These are the activations of a small network on made-up records, seen along a few directions, one row for each record.
Records have a field called L. Each example row is followed by its value.
The largest differences between rows may come from other fields.
In the rows, zero is written as 500.
Strong random noise was added to every row along 3 fixed directions; ignore it. To show where, here is one row again and again, with new noise each time:
[478 667 536 529 419 423 579 430 668 659 337 341 396 408 600 561 558 538
 322 458 647 620 411 374 250]
[405 471 441 538 489 490 590 501 556 419 482 563 481 496 484 490 508 451
 497 507 551 399 406 549 455]
[537 392 495 428 408 479 539 495 484 498 541 674 398 557 500 604 353 440
 423 415 403 405 499 329 509]
[626 702 553 575 348 422 551 439 620 708 426 240 412 351 673 589 539 554
 283 390 514 736 502 119 346]
[499 380 528 345 411 460 537 468 517 552 464 743 331 604 481 648 315 444
 380 415 463 373 471 387 411]

[593 395 550 424 474 562 413 486 436 587 558 606 424 588 474 607 341 517
 462 457 425 500 579 430 570] => l1
[405 440 350 746 599 605 531 593 448 207 696 399 676 406 482 277 609 437
 731 606 429 385 462 639 721] => l1
[583 390 466 500 430 508 513 509 418 474 640 656 474 555 495 569 369 419
 486 443 352 402 562 256 646] => l2
[633 472 542 410 483 486 435 487 466 613 444 476 490 549 490 563 403 536
 431 462 482 601 569 438 459] => l10
[422 497 553 433 532 544 454 491 498 505 480 544 497 536 482 538 516 519
 483 540 581 474 497 620 452] => l12
[703 559 538 570 456 542 415 526 410 561 626 317 574 449 585 508 558 643
 509 456 304 731 666 301 688] => l7
[493 479 529 463 522 496 437 496 499 518 462 444 542 502 455 439 500 507
 496 487 462 523 484 573 520] => l8
[603 528 512 550 511 502 463 532 466 579 518 415 541 503 572 565 544 667
 473 507 495 687 596 453 592] => l7
[555 577 560 429 533 469 423 519 493 625 339 386 547 476 463 480 531 561
 501 496 523 648 499 585 456] => l6
[478 560 508 584 515 531 513 498 558 562 493 382 545 494 553 520 571 595
 422 542 601 603 505 454 515] => l8
[618 593 625 381 457 436 429 442 527 741 387 431 416 507 541 569 470 552
 339 436 558 667 583 401 339] => l4
[590 657 492 678 450 524 510 544 485 505 602 305 548 367 633 513 598 522
 519 489 439 641 567 299 593] => l11
[584 311 460 412 493 536 441 525 360 343 596 619 546 541 372 381 357 378
 636 437 265 346 540 527 638] => l2
[617 478 533 487 582 596 367 555 365 521 537 392 677 504 430 458 494 562
 536 522 461 627 584 595 706] => l12
[515 410 485 431 433 424 540 480 532 524 519 630 373 511 512 536 369 392
 445 428 418 399 468 310 446] => l2
[540 575 625 408 480 536 437 498 495 688 401 506 455 539 552 695 464 656
 365 486 605 637 562 481 464] => l11
[494 516 552 462 561 545 430 517 459 564 485 470 567 526 466 533 516 546
 463 543 558 564 507 586 586] => l12
[450 573 506 538 547 488 528 482 582 564 388 404 493 506 566 526 589 664
 452 562 665 609 478 634 389] => l7
[317 598 445 627 592 554 557 501 562 395 484 442 542 470 561 511 652 531
 579 640 692 446 406 687 451] => l10
[379 553 468 631 570 526 507 491 551 433 507 409 529 469 519 440 605 494
 555 570 579 468 436 641 507] => l1
[609 528 443 616 488 478 486 532 427 450 582 337 585 448 506 433 520 464
 552 463 376 581 560 357 656] => l3
[541 584 466 686 535 584 544 594 443 439 613 394 666 420 575 520 612 628
 524 542 561 650 584 517 707] => l11
[452 520 547 401 473 464 552 468 594 633 360 604 397 550 501 580 459 527
 389 509 637 486 450 525 304] => l6
[455 579 491 617 550 513 521 503 592 508 481 355 618 414 518 389 644 540
 471 537 610 599 470 604 478] => l8
[493 344 444 500 448 545 552 530 465 408 638 738 456 590 469 586 376 420
 511 473 433 340 507 396 606] => l6
[383 250 407 424 534 515 550 570 449 349 600 876 452 639 434 555 387 433
 616 557 448 237 453 542 589] => l3
[498 354 406 552 551 572 519 566 397 286 671 631 634 532 459 421 487 457
 661 543 378 370 540 521 685] => l3
[518 551 475 603 474 585 568 500 497 527 583 531 494 517 628 691 489 598
 432 562 635 542 550 361 529] => l10
[431 487 450 626 596 610 500 586 407 356 597 507 670 538 501 550 589 604
 574 593 597 520 553 621 724] => l4
[545 522 595 431 525 549 436 513 495 621 468 523 513 534 517 613 507 630
 412 490 605 650 593 533 484] => l4

Which value of L does each new row have?
[487 482 493 551 593 564 433 502 464 421 526 440 588 512 420 402 554 504
 610 526 489 515 520 741 587] => l1
[665 454 502 508 442 536 468 534 362 512 664 542 521 579 519 633 399 510
 457 459 343 553 636 256 728] => l10
[504 477 461 513 536 495 509 514 470 405 505 474 575 496 507 447 517 504
 572 514 459 483 510 517 511] => l3
[294 542 442 638 625 580 586 502 544 379 481 527 568 566 464 478 614 551
 548 644 737 403 433 828 505] => l1
[459 401 499 383 517 477 471 473 459 449 478 646 465 585 357 452 430 405
 574 480 416 356 466 637 516] => l2
[519 415 491 498 475 503 500 562 462 500 577 624 464 546 514 585 428 503
 492 498 444 467 546 369 578] => l3
[514 464 506 527 504 531 496 529 485 574 563 609 482 583 564 660 503 646
 448 543 537 558 566 430 605] => l7
[488 537 500 601 558 552 498 490 495 481 538 477 554 532 513 517 555 548
 491 533 580 535 551 613 553] => l1
[459 381 528 389 547 489 471 501 497 484 462 653 502 597 425 491 425 482
 468 478 507 423 492 662 494] => l8
[483 380 481 496 500 523 511 550 437 505 625 742 444 653 546 707 429 591
 470 533 461 435 562 384 692] => l7
